Each row below holds a small network's activations on one input, seen along a few directions.
In each table, some parts of the input vary, and every possible input appears once, in random order.
A made-up example of a description, with smaller parts first: line(6) and (point or line(11) or (values(2) and ring(8))).
Shared parts are said once, and a part with two or three values counts as separate values.
In the rows, 128 means zero.

Other details of the inputs shift rows strongly along three fixed directions, in all tables alike. That doesn't count.

A family of inputs:
row 1: [132 158 112 106  97 177 166 116 107  29 130 238  62 154]
row 2: [111 144 132 154 115 127 151 126 132  54 108 170  58 133]
row 3: [108 132  98 173  78 106 158 134 148 150  62 110  73 125]
row 4: [154  82 127  41 148 170  76 113  83 118 183 203 184 138]
row 5: [112 108 117 110 110 149 161  95 154 195  77  96 184 116]
row 6: [137 129 155  73 124 210  96 158  69 117 179 191 178 140]
row 7: [166 188 160 183 141  82  83 197 126 129 160  95 115 156]
row 8: [136  90 135  39 157 167  91 123  91 117 181 187 176 152]
row 9: [143 184 136 182  97  98 136 132 128  98 120 121  67 116]
row 10: [130 127 168 110 135 183  93 169  82 136 179 124 186 112]
row 11: [150 143 149 164 184  52  92 156 150 121 184  87 109 145]
row 12: [130  80  99 104 108 124 152  91 122 188 102  86 163  71]
row 13: [106 102  96 106 121 149 165  99 138 187  82  84 176 123]
row 14: [117 143 102  93  55 174 163  81  89  96  86 226  73 120]
row 15: [124 159 122 122 101 168 164 110 111  17 136 221  54 131]
row 16: [152 166 158 180 177  71  86 153 179 132 159 104 136 176]
row 17: [151  87 147 119 177 110  74 148 110 172 183  91 189 110]
row 18: [128 113 167  68 138 228 103 150  65  90 184 182 173 120]
row 19: [148 155 102 160 133  56 149 114 159 116 129 123  62 156]
row 20: [110  81 103 100 114 132 165  93 120 179 103  74 160  92]
row 21: [151 125  74 158  99  74 171  86 148 160  90 106  87 118]
row 22: [138 162 149 168 187  69  86 151 169 106 167  82 129 152]
row 23: [132 156 162 187 169  86 110 206 138  91 165  84 115 144]
row 24: [119 146 120 117 105 154 151 116 119  33 110 238  50 162]
row 25: [ 94  93 120 128  84 156 140 130 106 184  80  87 149  78]
row 26: [136 160 153 175 194  71  89 150 166 115 170  89 123 150]
row 27: [154 169 154 173 171  70  82 154 182 122 157  97 142 178]
row 28: [147  80 138  77 157 144  76 122  96 136 181 139 190 110]
row 29: [114 106 156  73 178 164  88 128 122 133 165 139 195 121]
row 30: [145 176 116 114  88 172 161 111 109  37 134 225  54 154]
row 31: [122 107 168  99 166 161  80 123 132 134 164 130 207 131]
row 32: [104  83 172 110 161 175  75 175  95 134 149 132 166 124]
row 33: [116 149 115 163 102  99 172  75 185 137  75  99 106 107]
row 34: [ 99 127 109 179  81 109 156 123 146 137  68 102  70 100]
row 35: [100  95 109 125 103 166 189 153 107 172  80  86 163 115]
row 36: [181 151 131 155 168  40  77 164 156 133 174  99 121 150]
row 37: [125 166 131 118  83 145 128  93  99  44 128 234  47 120]
row 38: [103  98 109 122  80 155 143 140 107 197  73  96 152 102]
row 39: [ 94  80 115 128 103 166 155 144 113 189  63  93 145 117]
row 40: [162 155 140 145 176  45  91 171 159 129 173  92 115 164]
row 41: [104  99 100 113 128 151 168  98 135 197  85  92 170 121]
row 42: [123 131  95 141 105  77 181  87 158 139  93  89  82 101]
row 43: [106 106 101 100 123 147 166 103 143 192  81  89 174 115]
row 44: [114 142 114 175 107 103 175  70 177 141  80 102 103 113]
Description of these inputs: values(2) and (ring(10) or (values(3) and line(4))).
Changing only the values(2) part turns row 9 into row 7. The same change can be made to row 18. Which row results? -> row 30
Changing only the values(2) part turns row 13 into row 22. The same change can be made to row 27. Which row results? -> row 31
Which other rows does row 39 become when the values(2) part takes its other values? List them by row number. -> row 32
Which other rows does row 41 become when the values(3) part takes its other values? List them by row number. -> row 13, row 43

A family of inputs:
row 45: [113  97  92 125  92 139 138 102 128 177  71 101 146 110]
row 46: [134 136 120 125 149 102 140 115 159  68 148 153 101 151]
row 47: [138 149 137 143 105 122 160 147 127 176 111  86 153 112]
row 48: [134 160 109 197 112  73 108 150 154 129  99  88  85 144]
row 49: [ 92 116 117 108 103 193 132  95 121 108 103 165 140 124]
row 50: [118 134 123  96 126 143 158  83 146 116 122 175 128 150]
row 51: [114 120 107 140  92 157 139 116 115 176  94  78 168  87]
row 52: [109 125 135 143 138 120 142 112 132 162 117  65 135  97]
row 53: [147 174 132 121 132 111 147  84 155  83 140 176  95 152]
row 54: [130 138 110  85 106 172 154  83 102 136 128 170 141 120]
row 55: [136 128 111 143 106 106 138  97 152 155 105  94 149  95]
row 56: [120 152 119 188 126  63 122 150 135 136 110  83  64 134]
row 57: [117 149 123 126 105 169 127  91 126  80 116 168 111 122]
row 58: [152 128 152 110 180 115 101 146 136  94 185 121 160 139]
row 59: [158 122 146 189 120 130 149 117 126  79 135 196  80 143]
row 60: [ 97 136 112  94 103 193 168  88 113 115 105 182 122 144]
row 61: [141 161 111 135 106 128 118  87 137  79 132 173  95 121]
row 62: [ 96 102 133 137  98 157 153 130 145 168  74  86 173 102]
row 63: [105 125 109  92 115 185 150 111 107 137 102 177 128 146]
row 64: [118 133 111 148 106 136 148  90 150 147  88  84 139 103]
row 65: [138 106 153  72 115 180 115 154  86 168 147 154 186 127]
row 66: [133 133 113 121  95 154 103 115 111 108 128 164 113 124]
row 67: [132  92 104 118  94 126 134 101 137 190  94  88 167  93]
row 68: [128 127 132 106 110 160 166 121 119  80 122 155 121 114]
row 69: [136 123 106 155 111  76 122 115 162 151  91 100 120 128]
row 70: [113  93 132 121  89 134 153 136 106 190  95  86 139  79]
row 71: [142 154 108 174 127  95 145 157 128 131 134  59 118 117]
row 72: [135  92 130  73 154 177 108 143  84 146 173 116 206 107]
row 73: [127 105 115 123  96 144 179 143 111 164 102  76 166  82]
row 74: [135 136 134 134 101 121 106 139 134  92 111 176 101 138]
row 75: [162 104 131 213 150  82 147 118 152 157 130  93 126 133]
row 76: [129 148 148 174 112 111 133 143 159 137 100  73 139 109]
row 77: [137 134 185  99 157 166 103 169 110 144 166 127 197 139]
row 78: [134 136 123 121 122 112 112 108 116 106 148 159  76 121]
row 79: [132 155 113 171 129 108 158 140 140 113 120  65 106 125]
row 80: [ 95 107 170 108 175 164  81 161 101 138 170 118 172 131]
row 81: [168 160 151 132 167  97  68 171 124 138 193 121 139 168]
row 82: [130 154 143 149 115  82 120 139 132  72 126 180  42 140]
row 83: [112  94 115  86 111 173 163 134 113 106 101 172 129 122]
row 84: [155 152 153 125 156 128  71 181 103 145 187 123 152 162]
row 85: [139 173 132 152 138  86 113 111 133  79 160 152  63 123]
row 86: [121 142 130 106 110 153 155 126 131 109 103 195 103 151]
row 87: [126 100 121 130  75 145 140 135 124 184  84  90 161  89]
row 88: [136 123 104 108  94 150 114  91 122 114 120 168 114 118]
row 89: [151 182 138 163  99 101 117 125 151  56 133 177  74 126]
row 90: [153 142 104 154 128  71 157 124 152 126 131  80 117 112]
row 91: [127 121 127 113 133  92 114 105 129 106 133 171  85 132]
row 92: [147 187 131 183 145  76 142 133 167 142 128  64 109 149]
row 93: [122  94  96 126 135 106 165 128 151 161  95  81 143 121]
row 94: [117 115 104 103 111 141 133  78 153  98  95 195 109 130]
row 95: [113 114 132 153 114 125 130 157 153 162  80  92 148 117]
row 96: [146 121  98 149 129  62 146 136 152 134 112  88 106 137]
row 97: [105 138 134 170 151  86 132 132 157 145 122  67 107 125]
row 98: [141 158 130 134 124 112 120  80 165  66 131 172  99 131]
row 99: [ 89 110 117 147 128 128 144 137 124 175  89  80 118 110]
row 100: [102  93 158  88 166 143 105 118 125 134 156 141 165 121]
row 101: [131 125 167 131 200  79  64 167 147 122 178 127 130 149]
row 102: [137 146 120 155 149  73 141 138 172 168 110  89 124 155]
row 103: [113 117 105 104 129 155 157 103 130  87 127 153 117 136]
row 104: [111 127 187 127 167 126  90 173 128 107 167 136 138 135]
row 105: [108  90  83 115 120 145 175 119 130 162  82  91 140 115]
row 106: [141  91  96  72 104 148 151  94 108 118 131 165 133 111]
row 107: [131 152 136 188 137  73 155 178 170 111 119  63 104 141]
row 108: [133  91  87 112 104 138 160 124 110 179 107  72 151 100]
row 109: [106 126 115 157 139  93 139 125 149 152  99  90  92 121]
row 110: [120 155 121 143 125 127 116  96 162  67 126 172  90 149]
row 111: [128 125 125 135  99 118 160 151 126 188  82  95 139 132]
row 112: [ 97 111  99  94 107 189 171  98 108  87 111 168 118 128]
row 113: [145 181 120 153 127  96 114 142 129  94 136 165  66 180]
row 114: [101  96  86 124 112 156 175 132 118 159  79  89 136 116]
row 115: [135 132 154 133 174  88  62 161 118 116 173 133 110 150]
row 116: [123 138 115 103 136 149 135 112 130 124 121 175 116 159]
row 117: [154 129 133 121 151 128  83 180  99 108 186 123 136 144]
row 118: [127 126 105 138 127 127 168 114 137 135 111  71 134 111]
row 119: [128 156 179 150 185 113  68 170 119 105 189 103 130 137]
row 120: [120 115 122 132 121  99 152 100 131 175 115  80 139  80]
row 121: [151  96 155  92 143 149  93 192  92 134 176 123 180 124]
row 122: [137  91 160  85 162 124  71 144 102 158 183 128 172 114]
row 123: [139 128 117  92 122 122 132 102 126 129 125 181 121 155]
row 124: [112 142 144 135 126 113 131 134 138  78 118 185  60 134]
row 125: [158 143 158 104 168 117  90 145 122 147 188 130 183 142]
row 126: [113 144 123 117 108 149 136  96  96  95 136 171  88 103]
row 127: [105 102 119  91 113 166 136  74 145 113 107 173 152 120]
row 128: [128  86 113 148 106 196 166  79  88 115 117 196 115 124]
row 129: [120  84  87 113 114 133 159 129 112 178  92  77 153 115]
row 130: [105 129 102 121 102 167 128 100 129  94  92 186  98 134]
row 131: [117 135 137 110  91 146 155 100 106  95 120 182  91  90]
row 132: [132  95 135  97 160 153  82 185  83 135 166 119 175 146]
row 133: [139 140 152 149 184 104  46 174 153 113 167 124 144 163]
row 134: [112  90 143  80 130 179  92 139  68 159 157 138 162 104]
row 135: [146  94 143  61 142 160 100 132  98 185 164 139 206 131]
row 136: [148 141 143 113 164 116  79 160 116 138 168 144 145 175]
row 137: [145 105 156 109 157 123  88 203 104 121 165 125 164 147]
row 138: [147 196 117 189 118  81 146 141 144 139 126  82  93 140]
row 139: [162 126 127 238 152  78 139 131 151 145 134  84 101 143]
row 140: [121 163 119 111 104 173 163  86 115  99 116 174 104 138]
row 141: [122 104 176  91 181 138  85 131 115 140 178 119 185 112]
row 142: [117 120 151  92 167 167 105 141 119 154 160 128 191 156]
row 143: [134 185 152 155 130 104 139 144 161  77 136 166  82 171]
row 144: [122 130 189 118 158 138  97 159 114 111 166 130 147 115]
What do these inputs look like to the network? -> line(4) and (point or (values(4) and ring(6)))
Changing only the line(4) part turns row 57 into row 64. The same change can be made to row 126. Which row results? -> row 85
Changing only the line(4) part turns row 62 into row 110. The same change can be made to row 82. Which row results? -> row 115
Changing only the line(4) part turns row 86 into row 63. The same change can be made to row 124. Which row results? -> row 99
Which other rows does row 97 become when the line(4) part takes its other values? List them by row number. -> row 80, row 100, row 104
Which other rows does row 106 become when the ring(6) part takes its other values? List them by row number. -> row 46, row 58, row 90, row 93, row 96
Which other rows does row 55 become when the values(4) part takes its other values? List them by row number. -> row 90, row 120, row 125

A family of inputs:
row 145: [116 138 149 131 141 141 110 117 134  80 144 164 112 128]
row 146: [132 130 132  81 115 174 121  99  95  59 158 222 107 122]
row 147: [112 109  80 128  69 142 193 103 124 175  52 113 112 114]
row 148: [161 137 171 111 180 136  56 199 102 131 204 130 187 163]
row 149: [132 129 134 160 124 105 131 140 128 157 129  64 136  97]
row 150: [134 154 166 149 174 111  84 180 145 119 165 109 148 164]
row 151: [124 178  94 168  85 108 190  89 169  83  71 161  43 151]
row 152: [133 126 130  73 115 185 124 102  88  71 157 224 117 130]
row 153: [113  93 128 135 120 129 126 137 114 172 109  84 148  94]
row 154: [122 128 114 121 102 132 140 104 121  83 116 182  75 121]
row 155: [ 88  38 107  80  96 200 167 124  80 245  70  65 219  74]
row 156: [127  98 157  63 182 162  80 115 125 126 178 167 198 143]
row 157: [129 174 134 206 137  63 137 144 180 103 114  79  76 137]
row 158: [153 129 123 149 157  70 117 135 154 182 145  48 163 125]
row 159: [124 137  94 121  76 146 186  91 120 133  87 139 102 112]
row 160: [120 146 135 149 136 125 134 132 144 107 125 129 113 140]
row 161: [149 164 134 188 145  55 104 181 155 132 135  81  93 156]
row 162: [136  98 122  92 150 120 102 112 127 145 147 143 154 133]
What do these inputs look like to the network? -> values(3) and (point or line(5))
Which other rows does row 146 become when the values(3) part takes its other values? List them by row number. -> row 154, row 157
Which other rows agree with row 147 in the values(3) part? List them by row number. -> row 153, row 154, row 155, row 161, row 162

A family of inputs:
row 163: [117  78 105  58 109 176 141  82  89 145 127 153 163  88]
row 164: [117  74 169 108 166 167  78 205  80 195 167  69 222 107]
row 165: [142 178 131 181 133  82 125 183 155 130 121  80 100 152]
row 166: [ 91  94  98  88  97 164 183  60 132 115  81 158 115 100]
row 167: [ 94  75 116 137  97 162 175 136  99 213  71  49 181  69]
row 168: [115 124 111 151 118 107 147 102 156 180  83  86 133 118]
row 169: [118 153  79 173  66 101 208 115 142 147  42  91  66 122]
row 170: [152 183 139 142 164  98 105 114 156  53 173 188  80 173]
row 171: [127 118 147 104 130 157 105 152  90 106 154 165 121 135]
row 172: [128 138 163 104 175 133  74 130 125  95 183 158 144 137]
row 173: [141 169 163 115 150 149  79 165 118  56 189 204 117 168]
row 174: [134 175 134 208 117  80 140 157 163 132 112  60 102 138]
row 175: [136 131 150 127 146 133  96 178 103 123 162 135 131 153]
row 176: [152  97 135  66 163 161  89 130  92 127 188 165 188 138]
row 177: [166 160 118 143 137  69  90 117 149  70 162 184  64 159]
row 178: [116 131 116 165  90 134 169 114 135 130  82 107  96  98]
row 179: [101 110 108  98  67 208 178  71 102 106  78 182 118  99]
row 180: [146 176 113 188 115  38 152 112 176 115 113  82  58 120]
row 181: [111  72 144 112 167 135  98 156 135 206 124  67 217 127]
row 182: [142 123 134 108 133 118 100 118 131 135 141 154 140 134]
row 183: [111 111  96  72 105 181 182  49 131  69 103 230  98 139]
row 184: [163 147 148 167 170  63 104 170 156 168 161  47 160 145]
What do these inputs look like to the network? -> ring(10) or (values(3) and line(4))
List by row number the other inputs of the same sort as row 171. -> row 164, row 165, row 167, row 169, row 173, row 174, row 175, row 178, row 179
Which other rows does row 182 become when the values(3) part takes its other values? List them by row number. -> row 180, row 184
Which other rows does row 172 become when the values(3) part takes its other values? List them by row number. -> row 168, row 170
